Each row below holds a small network's activations on one record, seen along a few directions.
After each row come some of the record's fields: S, F, G, M, P.
A field that a record lacks is left out.
The largest differences between rows may come from other fields.
In the rows, 500 means zero.
Strong random noise was added to every row along 2 fixed directions; ignore it. To show where, here is one row again and again, with new noise each time:
[322 447 467 460 303 521 534 562 391 157 345 517 454 738 364 460 689 389]
[376 424 497 405 253 479 588 506 544 558 748 484 417 517 478 368 181 453]
[475 402 501 511 350 472 587 562 502 289 539 416 686 403 491 533 560 356]
[473 397 515 453 297 453 615 517 591 568 801 419 590 325 544 440 197 416]

[383 621 557 397 402 624 311 522 471 749 567 608 268 549 572 381 317 653] -> S=s1, G=g2, P=p2
[484 388 575 451 304 604 461 618 582 563 673 363 502 545 501 326 293 406] -> F=f1, G=g2, P=p2
[440 500 435 499 487 508 578 425 500 497 540 582 462 541 494 475 405 512] -> S=s1, F=f2, G=g1, M=m2, P=p1
[381 539 375 483 538 441 593 412 418 414 366 600 257 809 358 437 530 552] -> S=s2, F=f2, G=g2, P=p1
[561 545 509 590 567 419 557 519 487 281 329 507 772 264 472 702 826 470] -> S=s2, F=f1, G=g2, P=p2
[446 501 548 474 366 600 376 595 481 524 478 476 444 588 473 365 499 453] -> S=s1, G=g2, P=p2
[418 546 518 467 323 480 518 475 507 427 533 627 635 309 488 604 546 552] -> F=f1, G=g1, M=m1, P=p2
[382 564 503 387 375 511 457 477 480 759 636 543 184 684 439 282 169 635] -> S=s2, G=g2, P=p2
[450 516 541 481 446 618 340 559 452 375 352 618 494 543 507 504 722 499] -> S=s1, G=g2, P=p1
[434 507 482 421 391 427 556 468 522 621 656 554 421 425 516 479 320 560] -> S=s2, F=f1, G=g3, P=p2
[521 460 460 460 436 414 621 399 634 789 839 518 453 348 551 422  62 558] -> S=s2, F=f2, G=g2, P=p1
[549 480 500 570 455 518 531 477 597 521 615 544 806 187 566 632 487 469] -> S=s1, F=f2, G=g1, M=m1, P=p2
[441 518 495 498 365 412 654 426 617 662 806 504 623 185 545 574 159 555] -> S=s2, F=f1, G=g1, M=m2, P=p2
[425 477 495 490 583 510 486 489 427 408 364 469 262 842 401 435 574 432] -> G=g1, M=m1, P=p1
[381 526 498 464 419 608 317 557 429 437 356 624 396 683 444 427 657 527] -> S=s1, F=f2, G=g2, P=p2
[542 488 552 532 488 525 472 571 483 401 431 412 603 437 515 496 621 420] -> G=g2, P=p1
[573 477 461 549 685 455 605 454 521 619 565 401 476 506 556 544 366 525] -> S=s2, F=f2, G=g1, M=m2, P=p2
[488 613 524 487 608 500 410 461 452 536 366 646 372 581 488 491 610 597] -> S=s2, G=g1, M=m1, P=p1
[405 529 472 443 329 427 552 466 511 504 577 608 500 413 449 484 402 548] -> S=s2, F=f1, G=g3, P=p2
[578 322 489 530 389 408 701 474 598 339 681 323 737 374 478 546 392 350] -> F=f1, G=g1, M=m1, P=p1
[579 451 464 592 591 456 625 486 552 499 578 399 703 320 551 587 452 430] -> S=s1, F=f2, G=g1, M=m2, P=p2
[492 446 465 507 369 394 668 473 535 326 587 480 683 303 476 555 490 456] -> F=f1, G=g2, P=p1
[466 489 541 436 487 593 352 546 484 592 482 497 254 786 462 296 395 509] -> G=g2, P=p1
[578 416 537 499 410 430 581 479 646 700 839 383 671 208 568 469 168 433] -> S=s1, F=f1, G=g1, M=m1, P=p2
[512 470 542 495 436 584 393 555 453 318 362 497 549 571 479 490 722 476] -> S=s1, G=g2, P=p1
[574 525 568 553 621 590 366 542 535 585 485 495 568 385 601 567 582 543] -> S=s1, G=g2, P=p2
[711 406 472 614 721 414 633 505 540 502 527 299 718 315 592 605 571 400] -> F=f2, G=g2, P=p2
[460 520 445 569 660 528 503 507 418 392 277 487 420 706 441 551 690 489] -> S=s2, F=f2, G=g2, P=p2
[353 486 437 495 363 478 557 499 423 240 364 519 486 660 339 494 646 430] -> S=s1, F=f1, G=g3, P=p2
[434 532 428 539 537 459 605 432 501 442 486 547 511 492 481 625 512 550] -> S=s1, G=g3, P=p2
[547 352 409 603 568 416 694 458 505 259 478 325 654 543 454 575 610 337] -> S=s1, F=f2, G=g3, P=p1
[444 354 445 474 366 502 625 473 531 480 640 404 423 701 423 372 267 371] -> F=f2, G=g1, M=m2, P=p1
[466 513 501 536 582 559 422 600 343 236 202 400 475 748 430 554 853 424] -> F=f1, G=g1, M=m2, P=p2
[514 506 471 539 706 538 478 496 408 321 259 474 380 787 476 560 765 482] -> G=g1, M=m1, P=p1
[440 541 456 514 531 461 523 483 404 313 263 558 404 669 398 552 741 515] -> S=s2, G=g2, P=p1
[486 597 591 479 516 614 259 594 449 566 368 558 427 526 554 457 631 573] -> G=g2, P=p2
[600 364 601 496 429 594 426 630 561 536 605 277 548 527 560 358 398 354] -> G=g2, P=p1
[739 517 632 538 761 589 239 624 501 606 353 402 556 421 644 517 744 479] -> G=g2, P=p2

Which values does each new row have?
[374 441 497 464 308 554 502 567 490 385 528 501 437 637 415 377 465 433] -> F=f1, G=g2, P=p1
[605 587 511 541 757 503 413 499 470 630 420 494 459 467 572 568 588 616] -> S=s2, G=g2, P=p2
[672 480 577 528 711 522 419 520 557 614 530 430 520 423 614 492 506 514] -> G=g2, P=p1
[580 607 595 443 648 580 260 562 463 692 400 534 323 562 577 435 567 601] -> G=g2, P=p2
[368 592 521 359 328 500 442 492 489 680 574 672 250 562 463 353 310 641] -> S=s2, F=f1, G=g2, P=p2
[637 302 553 595 413 477 545 589 628 419 687 267 873 192 561 529 493 296] -> S=s1, F=f1, G=g2, P=p1
[377 461 546 402 249 598 442 521 572 658 719 568 400 537 478 332 202 487] -> S=s1, F=f1, G=g1, M=m1, P=p2
[645 488 608 530 526 533 364 553 616 734 673 466 711 128 654 546 417 513] -> S=s1, G=g2, P=p2
[440 516 581 527 389 671 307 652 472 405 368 518 598 501 514 471 707 443] -> S=s1, G=g2, P=p2
[235 569 399 435 339 437 632 392 438 373 455 646 277 734 314 510 424 611] -> S=s2, F=f1, G=g3, P=p2
[477 478 513 552 459 541 456 546 445 246 340 527 654 480 492 555 779 403] -> S=s1, G=g1, M=m2, P=p1
[444 442 427 453 548 448 596 438 423 343 398 466 268 885 371 407 525 457] -> F=f1, G=g1, M=m1, P=p1
[338 513 476 409 256 485 534 477 452 344 464 617 402 606 382 425 490 524] -> F=f1, G=g2, P=p1
[658 373 637 543 363 586 390 665 626 547 701 327 918  58 657 536 495 347] -> S=s1, F=f1, G=g2, P=p2
[411 595 521 424 373 501 418 539 428 459 406 600 429 522 457 460 598 584] -> S=s2, F=f1, G=g2, P=p2
[481 545 590 390 434 602 298 535 528 800 624 561 281 554 540 316 281 595] -> S=s1, G=g2, P=p2
[516 513 505 478 499 463 558 458 533 562 584 495 478 421 526 531 386 540] -> G=g2, P=p1
[686 524 492 551 709 366 585 464 548 643 612 376 639 218 632 633 433 572] -> S=s2, F=f1, G=g2, P=p2
[383 450 495 438 243 516 514 475 542 489 663 587 507 481 458 423 334 483] -> S=s1, F=f1, G=g1, M=m1, P=p1
